A small network was shown many inputs. Here are its activations along a few directions, one row for each input.
Each table varies a few parts of the input and shows all the possible inputs, shuffled.
A made-up example of a description, with smaller parts first: one of 2 separate values, together with either a single point or one of 11 places around a ring or (one of 4 places along a line, together with one of 5 places around a ring).
Shared parts are said once, and a part with two or three values counts as separate values.
In the rows, zero is written as 128.

Other details of the inputs shift rows strongly along three fixed directions, in all tables alike. That doesn't count.

A family of inputs:
R1: [101 118 136 171 128 155 110 194  89  69  98 102 202]
R2: [131 137 169 169 199 155 143 182  89 127 154 116 105]
R3: [148 115 125  76 109 166 136  92 156 166 202 112  91]
R4: [140 161 111 112 130 140 138  80 148 134 183  93  79]
R5: [170 102  90  90  33 176  96  63 129 161 106  94 214]
R6: [113 100 153 148 116 178  99 201 129  95 108 124 225]
R7: [156 100  69 100  55 160 111  64 132 147  75  69 205]
R8: [110 116 137 184 250 129 144 155  86 136 125 156 107]
R9: [122 147 144 146 179 131 133 113 105 156 158 170  83]
R10: [149 121 153  95 189 154 134 117 109 150 152 159 106]
R11: [139 148 117 115 121 130 126  84 128 173 183 135  78]
R12: [112 117 115 129  93 168  84 116 108 120  80  84 201]
R13: [126 147 139 112 197 123 147 103  92 138 137 138  97]
R14: [122 141 176 160 153  33 159 182 111  62  41 187  99]
R15: [116  95 148 148 115  52 128 181 141  78  92 189 126]
R16: [ 96 146 157 158 219 153 143 167  99 130 167 122 131]
R17: [120 110 137 108  77  59 125 146 166  90 101 170 101]
R18: [135 149 156 157 214 144 138 144  67 133 141 178 119]
R19: [115 149 112 109  12  57 155  91 196 117 125 149 108]
R20: [ 97 110 173 151 149  47 136 192 139  59  68 220 102]
R21: [121 107 126  93  39  51 158 109 209 118 128 158 112]
R22: [120 153 125 109 188 149 128 132 114 156 137 126  77]
R23: [133 117 145 170 114 169  80 186  90 109  74  84 202]
R24: [131 118  83  92  24 169  75  80 136 141 106  43 198]
R25: [135 141 156 134 181 140 130 115 111 167 135 122  80]
R26: [140 159 125  95 195 152 140 128  97 150 132 128  91]
R27: [126 137 120 169 130 175  66 162  97  85  90  85 207]
R28: [131 125  93 114 132 146 157  77 160 185 178  86 114]
R29: [142 127 117 107 113 155 145  80 156 194 205 117 120]
R30: [110 164 135 119 190 142 154 163 133 146 167 123  84]
R31: [154  99 117  78 119 172 113  56 146 204 175 116 115]
R32: [108 116 109 155 117  18 158 143 153  86  82 164  84]
R33: [139 103 144 124 167 144 148 139 127 148 194 147 100]
R34: [155  85 124 108  86 166  97 123 115 125  85 123 220]
R35: [122 121 132 181 104 182 102 185  88  93 118 120 212]
R36: [136 117 136 141 178 151 125 109 107 173 164 155 113]
R37: [141 117  88 116 132 146 158  79 142 172 183  87  94]
R38: [116 130 118 149 121 186 103 211  97  86  96  88 195]
R39: [140 153  94  75 127 160 117  97 136 180 166  82  78]
R40: [139 119 134 145 163 147 149 133 113 153 197 145 106]
R41: [116 137 131 174 147 168  75 155  98  82  69 108 200]
R42: [124 144 130 101  23  53 159 101 203 121 101 112  94]
R43: [126 162 129 124 112  33 147 108 149  59  64 168  92]
R44: [116 164 106 104  37  55 146  81 210  92 111 116 102]
R45: [120 116 128 143  82  25 143 141 155  94 104 190  94]
Each input here is: one of 5 places along a line, together with either one of 4 places along a line or one of 5 separate values.
Changing only the place on the line of 5 turns R22 into R39. The same change can be made to R36. Which row results? -> R45
Changing only the place on the line of 5 turns R35 into R19. The same change can be made to R33. Which row results? -> R21
Change only the place on the line of 4 in R31. List by row number the other rows that result. -> R9, R20, R36
Change only the place on the line of 5 in R37. List by row number the other rows that result. -> R7, R8, R28, R32
Change only the choice among 5 separate values in R28. List by row number the other rows that result. -> R16, R30, R42, R44
